A small network was shown many inputs. Here are its activations along a few directions, one row for each input.
Each table varies a few parts of the input and shows all the possible inputs, shuffled.
A made-up example of a description, with smaller parts first: one of 4 places along a line, together with either a single point or one of 11 places around a ring or (one of 3 separate values, together with one of 5 places around a ring).
Shared parts are said once, and a part with two or three values counts as separate values.
In the rows, 128 means zero.

Other details of the inputs shift rows strongly along two fixed directions, in all tables alike. That doesn't count.

A family of inputs:
row 1: [155 124 127 133 142 127 140  88 186 203 152 159 162  96  38 134 135]
row 2: [159 166 106 137 165 112 157 115 153 174 138 121 188  91  76 113 139]
row 3: [124 106 132 162 122 134 142 172  87 110  85 125 112 190 158 136 131]
row 4: [ 81 118 121 119  74 141  77 108 138  31 106  73  37 142 209 106  83]
row 5: [152 156 132 123 161  88 140 121 145 185 162 136 172  75  88 112 156]
row 6: [155 153 126 123 161  91 149 131 149 175 158 122 184  78  85 120 144]
row 7: [113  54 163 122 105 137 134 176 119 140  98 170  78 197 133 144 129]
row 8: [144 130 129 156 145 107 162 157 115 169 116 131 137 135 115 115 143]
row 9: [166 167 102 142 169 124 147 113 148 172 141 121 191  93  77 129 138]
row 10: [126 110 147 133 122 132 129 170  63 118 110 159 109 176 163 144 124]
row 11: [114  99 147 137 121 112 143 193  91 124 102 128  95 175 167 120 134]
row 12: [135 184 102 100 122 145  75  32 163  92 168 102 142  51 122 126  86]
row 13: [107 102 142 136 128 116 142 190  96 112  94 132 113 184 162 124 136]
row 14: [104 155 101  80  92 184  92   6 223  89 183  91  99  36  88 143 108]
row 15: [ 87 130 123 116  84 161  63  88 112  34 114 109  54 145 205 129  77]
row 16: [144 133 140 134 152 117 138 151  87 154 133 169 158 137 119 146 139]
row 17: [126 108 151 136 120 127 129 168  63 113 111 158 114 176 162 146 126]
row 18: [107  97 148 141 124 107 140 192  95 121 101 132  97 175 168 123 137]
row 19: [117 104 137 157 118 122 150 174  93 111  81 124 107 188 158 121 131]
row 20: [139 126 135 133 148 104 158 170 114 149 119 131 165 141 114 124 145]
row 21: [154 130 132 134 139 141 156  89 186 195 161 158 161  94  43 141 147]
row 22: [140 123 134 140 157 121 141 158  99 147 128 154 167 141 115 137 143]
row 23: [121 105 135 138 127 133 137 190  87 114  98 130 115 186 161 137 132]
row 24: [ 63  85 113  91  27 192  82  61 172  35 120 100  19 156 199 149  96]
row 25: [163 160 127 143 151  93 149 104 141 187 151 130 170  75  80 107 152]
row 26: [128  92 152 113 126 149 174 144 129 166 135 164 126 133  85 168 168]
row 27: [112 150 116 113  99 130  87  79 152  90 137  90  79  93 160  94 104]
row 28: [119 180  92 104 128 125  83  49 204  99 162  76 127  41 122 101  98]
row 29: [ 81 125 106 121  89 162  68 105 138  24 100  79  56 155 205 122  84]
row 30: [146 124 133 137 154 125 144 159  95 150 129 150 165 141 115 134 139]
row 31: [138  90 157 119 129 139 159 149 147 173 134 172 129 146  88 150 152]
row 32: [131 179  89 102 131 154  75  37 178  88 164  86 146  54 119 114  87]
row 33: [142 127 129 160 156 127 146 141  99 152 117 150 162 146 112 133 141]
row 34: [123 182 102 104 121 120  79  39 193 109 167  86 120  37 122  94 108]
row 35: [143 126 147 134 141  96 150 161 105 172 133 142 136 128 121 113 154]
row 36: [119 156 114 111 109 154  81  71 129  80 138 111 102 104 158 127  86]
row 37: [109  57 148 112  83 152 162 160 116 137 107 166  90 192 153 170 157]
row 38: [136 132 124 156 152 111 161 155 120 155 106 135 155 146 112 120 146]
row 39: [115 144 110 119 111 153  82  75 141  65 134  95 115 108 153 121  91]
row 40: [154 160 115 116 167 106 150 132 151 170 149 123 194  89  81 117 141]
row 41: [146 122 137 139 151 120 144 157  94 145 129 149 170 140 114 137 141]
row 42: [121 103 139 141 125 127 137 188  86 109  98 129 120 186 159 139 134]
row 43: [158 154 135 122 155  86 144 121 139 182 163 131 175  75  86 113 153]
row 44: [114 104 136 142 131 128 134 189  90 111  97 134 117 186 162 139 136]
Description of these inputs: one of 2 separate values, together with either one of 4 places along a line or (one of 3 separate values, together with one of 6 places along a line).
Changing only the choice among 2 separate values turns row 29 into row 44. The same change can be made to row 2. Which row results?
> row 40
Changing only the choice among 2 separate values turns row 36 into row 10. The same change can be made to row 27. Which row results?
> row 35
Which other rows does row 30 become when the choice among 3 separate values takes its other values? List them by row number.
> row 22, row 41
Which other rows does row 22 become when the choice among 2 separate values takes its other values? List them by row number.
> row 33

A family of inputs:
row 45: [133 123 143 147 143  93 140 179  91 139 110 130 131 153 146 107 138]
row 46: [132  93 143 139 112 146 152 126 131 164 122 164 111 154 104 147 143]
row 47: [ 85 133 115  96  98 137  58 118 148  27 117  69  64 128 203  98  75]
row 48: [138 125 130 172 139 118 147 156  92 140  98 134 136 165 133 120 133]
row 49: [ 79 107 131  76  71 156  75  91 175  52 138  97  46 118 173 126  95]
row 50: [120  99 149 127 124 114 151 167 123 146 123 141 118 149 128 131 154]
row 51: [124  99 136 150 123 138 158 145 123 146 110 145 122 161 115 142 150]
row 52: [158 177 113  81 166 131  96  82 139 133 191 141 209  49  91 151 114]
row 53: [137 121 125 170 147 128 149 166  99 138  92 133 140 174 126 127 129]
row 54: [162 182 100 106 163 161 103  56 139 131 176 145 210  64  79 162 110]
row 55: [132 111 125 156 129 133 162 156 108 144  99 138 136 171 129 140 144]
row 56: [126  95 140 140 117 147 159 134 132 154 116 156 117 157 102 148 145]
row 57: [ 80 123 114  84  79 143  72 109 156  33 124  74  60 128 205 113  90]
row 58: [128  93 155 117 112 124 144 148 130 163 132 160 105 144 116 139 146]
row 59: [155 185  97 126 153 128 129  68 168 151 162 103 178  52  81 120 126]
row 60: [129 123 143 137 135 104 150 177  92 141 117 128 122 145 145 118 146]
row 61: [151 186 112 112 158  90 113  84 166 157 172 108 173  39  94  97 129]
row 62: [136 129 133 170 134 114 146 143  94 146 105 138 126 152 135 118 137]
What is each input in this table made of?
> one of 2 separate values, together with either a single point or one of 8 places along a line
Changing only the choice among 2 separate values turns row 54 into row 52. The same change can be made to row 48. Which row results?
> row 45
Which other rows does row 55 become when the choice among 2 separate values takes its other values? List them by row number.
> row 57

A family of inputs:
row 63: [127 132 128 133 137 121 139 146 122 124 128 113 138 125 130 128 141]
row 64: [141  87 160 140 139 133 160 183  66 168 121 198 150 186 113 171 155]
row 65: [139 105 140 176 141 113 176 170  95 181  98 166 142 176 114 134 162]
row 66: [116 164 108 100 108 142  84  72 143  77 146  93 105  86 161 114  91]
row 67: [ 94  88 139 115  90 174 113 146  83  60 101 141  71 192 187 165 107]
row 68: [124 103 145 138 133 118 166 186  99 154 105 148 121 169 134 137 155]
row 69: [110 174  99 100 114 151  52  39 184  55 156  72 102  57 137 104  72]
row 70: [113 124 119 120 118 133 128 134 142 112 124 108 111 133 146 129 132]
row 71: [123 155 111 107 119 140 112  76 164 119 150 113 118  82 121 124 117]
row 72: [111 109 124 114 102 140 129 129 148 108 123 106  98 137 144 127 128]
row 73: [153 145 122 148 157 122 143 120 144 178 135 142 160 109  81 126 134]
row 74: [144 157 116  95 152 108 119  93 183 166 176 126 171  54  81 123 137]
row 75: [135 118 139 131 120 131 154 125 130 156 127 143 119 132 108 134 143]
row 76: [ 87  90 154 116  94 128  98 164  97  65 109 120  58 171 197 121 115]
row 77: [118 109 130 141 104 135 131 115 141 125 114 129 104 146 131 125 127]
row 78: [159 159 115 144 152 114 147 119 116 167 140 128 175 103 106 128 140]
row 79: [159 132 143 127 142 111 152 108 152 199 156 159 162  93  68 132 153]
row 80: [136 107 138 166 131 124 173 168  93 168 104 153 126 171 125 140 161]
row 81: [162 160 114 152 163 102 147 115 120 178 136 139 192 103  93 120 140]
row 82: [146 121 137 153 147 105 168 191  81 161 108 140 158 165 133 133 156]
row 83: [130 116 153 140 131 116 133 143  97 141 129 151 118 138 130 126 140]
row 84: [122 119 129 106 117 131 137 125 150 131 134 119 116 118 120 128 132]
row 85: [120 139 112  98 118 140  96  88 191 103 147  94 115  92 119 113  97]
row 86: [148 173 106 119 166 107 127  88 175 149 162 108 195  56  77 114 135]
row 87: [105  88 138 128 108 177 101 153  88  69  93 142  88 203 172 150  99]
row 88: [ 97  87 131 127  88 177 112 146  87  57  97 133  77 196 190 166 112]
row 89: [153 156 114 134 162  97 141 131 132 158 135 125 189 107 105 118 138]
row 90: [135 138 123 130 141 116 116 152 115 115 117 117 135 139 141 114 113]
row 91: [123 166 107  91 124 127  94  94 155  90 150  91 131  79 145 116 102]
row 92: [128 119 124 125 126 122 140 123 160 141 128 122 138 123 110 122 135]
row 93: [ 98 104 138 155 103 135 118 144  90  82  92 123  80 178 176 121 119]
row 94: [ 96  89 136 133  72 154 119 135 117  78  96 116  48 179 180 131 119]
row 95: [116 121 122 131 128 122 132 137 143 124 117 121 126 140 136 122 132]
row 96: [110 141 102  98 109 173  77  62 162  62 142 112 129 108 142 146  90]
row 97: [140  96 149 164 130 125 162 167 107 170 103 158 120 177 108 133 141]
row 98: [152 156 130 138 156 118 156 118 122 170 148 142 169  91  83 127 149]
row 99: [118 117 139 123 113 128 114 119 129 128 130 140  96 129 142 129 127]
row 100: [147 109 156 155 141 103 153 177  65 168 113 170 134 167 139 129 148]
row 101: [140 105 142 156 156 112 167 193 105 174 104 154 144 172 110 129 150]
row 102: [149 164 118  99 149 103 109 105 155 146 171 122 173  66 108 116 123]
row 103: [169 162 117 151 171 108 139 125 118 179 136 139 185 102  85 119 128]
row 104: [112 179  97  83 128 141  55  52 202  58 166  64 123  47 129 102  77]
row 105: [152 155 128 126 166 105 158 136 135 172 151 134 185  85  79 128 154]
row 106: [ 89 120 125 128  86 155  92 111 114  48 112  92  59 146 192 122 104]
row 107: [114 101 144 105 108 123 121 135 144 127 132 131 100 131 134 126 129]
Changing only one part turns row 89 into row 82. The same change can be made to row 86. Which row results?
> row 63
Changing only one part turns row 98 into row 83. The same change can be made to row 75. Which row results?
> row 79
What is each input in this table made of?
> one of 5 places along a line, together with either a single point or (one of 2 separate values, together with one of 4 places along a line)
Which other rows does row 92 become when the place on the line of 5 takes its other values? List them by row number.
> row 72, row 84, row 85, row 107

A family of inputs:
row 108: [165 134 128 164 169 117 137 164  74 162 103 162 173 160 121 132 122]
row 109: [155 124 124 193 145 126 157 145 110 177 102 132 136 160 103 114 136]
row 110: [164 142 146 169 154 106 144 158  67 173 112 168 155 150 120 121 124]
row 111: [154 146 108 123 159 118 147 139 122 153 148 136 218 113 109 151 149]
row 112: [105 145  98 115 114 155  69 100 132  38 120  96 123 143 185 135  88]
row 113: [ 95  86 133 126  81 137 126 167 129  96  98 104  44 180 187 119 130]
row 114: [143 137 140 121 127 106 152 148  82 144 136 146 145 122 144 136 142]
row 115: [124  85 149  90 109 171 144 113 159 158 153 181 114 131  96 180 149]
row 116: [ 76  87 125 116  60 137 112 123 158  81  90 108  27 170 200 113 120]
row 117: [146 151 104 100 169 114 126 129 159 153 163 130 205 100 100 142 136]
row 118: [106 171 113  93  89 146  52  58 134  36 143  85  79  90 192 111  69]
row 119: [145 139 160 122 159  75 124 138 132 180 168 148 151  73  88 102 146]
row 120: [130 152 110 153 160 147 122 124 120 106 114 110 149 131 116 112 108]
row 121: [146 189  75 117 158 143  64  52 178  94 158  99 195  71 108 119  83]
row 122: [103  91 131 124  80 207  84  69 133  80 119 157  62 160 125 167  86]
row 123: [150 127 163 186 157  98 144 166  48 176 111 169 136 149 123 113 149]
row 124: [103 164 127 112 101 132  58  61 121  53 150  92  75  75 182 101  97]
row 125: [161 101 154  92 145 148 144  95 200 204 179 188 171  83  17 163 148]
row 126: [116 141 109 112 110 146  78 106 105  53 114 107 107 134 186 127  87]
row 127: [136 122 124 180 118 116 169 120 124 177  95 143 133 157 112 120 155]
row 128: [138 143 113 155 123 135 139 107 138 138 123 102 126 126 119 116 132]
row 129: [138 153 106  96 129 120  99  71 232 142 174  81 134  45  83  93 111]
row 130: [142 163 110 102 174 123 148 129 166 158 157 115 192  70  75 121 146]
row 131: [143 173 125  73 135  99  77  74 190 128 184 110 148  37 100 101  94]
row 132: [ 95 153 118  61  86 133  57  86 156  54 157  92  69  87 191 112  80]
row 133: [ 90  55 154 145  75 116 134 169 136 115  72 133  38 208 176 104 127]
row 134: [135 186 116  92 131 105 100  54 153 117 196 102 146  14 122 114 133]
row 135: [150 117 143 211 176 115 196 196  75 190  85 154 154 186  90 132 157]
row 136: [128 124 132 150 142 119 190 168 107 153 116 119 147 136 113 145 170]
row 137: [135 104 153 148 159  96 174 192 135 175 116 137 142 148  82 121 157]
row 138: [114 133 122 115 138 122 147 144 159 129 133 106 118 111 118 130 141]
row 139: [ 97  91 130 139  73 144 140 153 105  86  95  94  58 179 193 127 135]
row 140: [134 125 134  93 139 106  99 143 138 124 136 127 141 123 129 122 105]
row 141: [ 93 141 117 141 103 155 109 111 133  56 103  81  79 134 166 124 106]
row 142: [101  94 138 102 106 131 106 183  85  85 101 132  81 187 204 135 112]
row 143: [100 107 133 130 116 146 149 177  85  77  99 108 106 173 175 133 136]
row 144: [148 123 128  91 124 166 168  66 163 180 186 171 173  83  54 191 162]
row 145: [126 165 110  82 155 125  94  88 207 107 167  82 165  49  79  99 105]
row 146: [151  80 158 164 129 166 193 149  79 200 117 220 151 183  62 195 173]
row 147: [128 138 149 111 140  94 125 137 112 152 159 140 119  97 133 114 152]
row 148: [138 115 130 120 157 105 119 168 141 140 131 142 175 143 113 134 126]
row 149: [163 152 116 112 156 111 149 135 107 165 149 137 201  97 110 145 145]
row 150: [106 121 130 152 129 151 135 164  80  73  86 111 106 184 166 126 124]
row 151: [ 97  59 147 169  69 122 186 184  75 126  57 144  57 234 194 134 162]
row 152: [149 112 127 200 136 111 175 134 116 196  83 160 135 174 101 114 145]
What is each input in this table made of?
> one of 5 places along a line, together with either a single point or one of 8 places along a line
Changing only the place on the line of 5 turns row 116 into row 151. The same change can be made to row 117. Which row results?
> row 111
Which other rows does row 126 become when the place on the line of 5 takes its other values? List them by row number.
> row 108, row 140, row 142, row 149
Which other rows agree with row 123 in the place on the line of 5? List them by row number.
> row 108, row 109, row 110, row 120, row 121, row 122, row 135, row 152
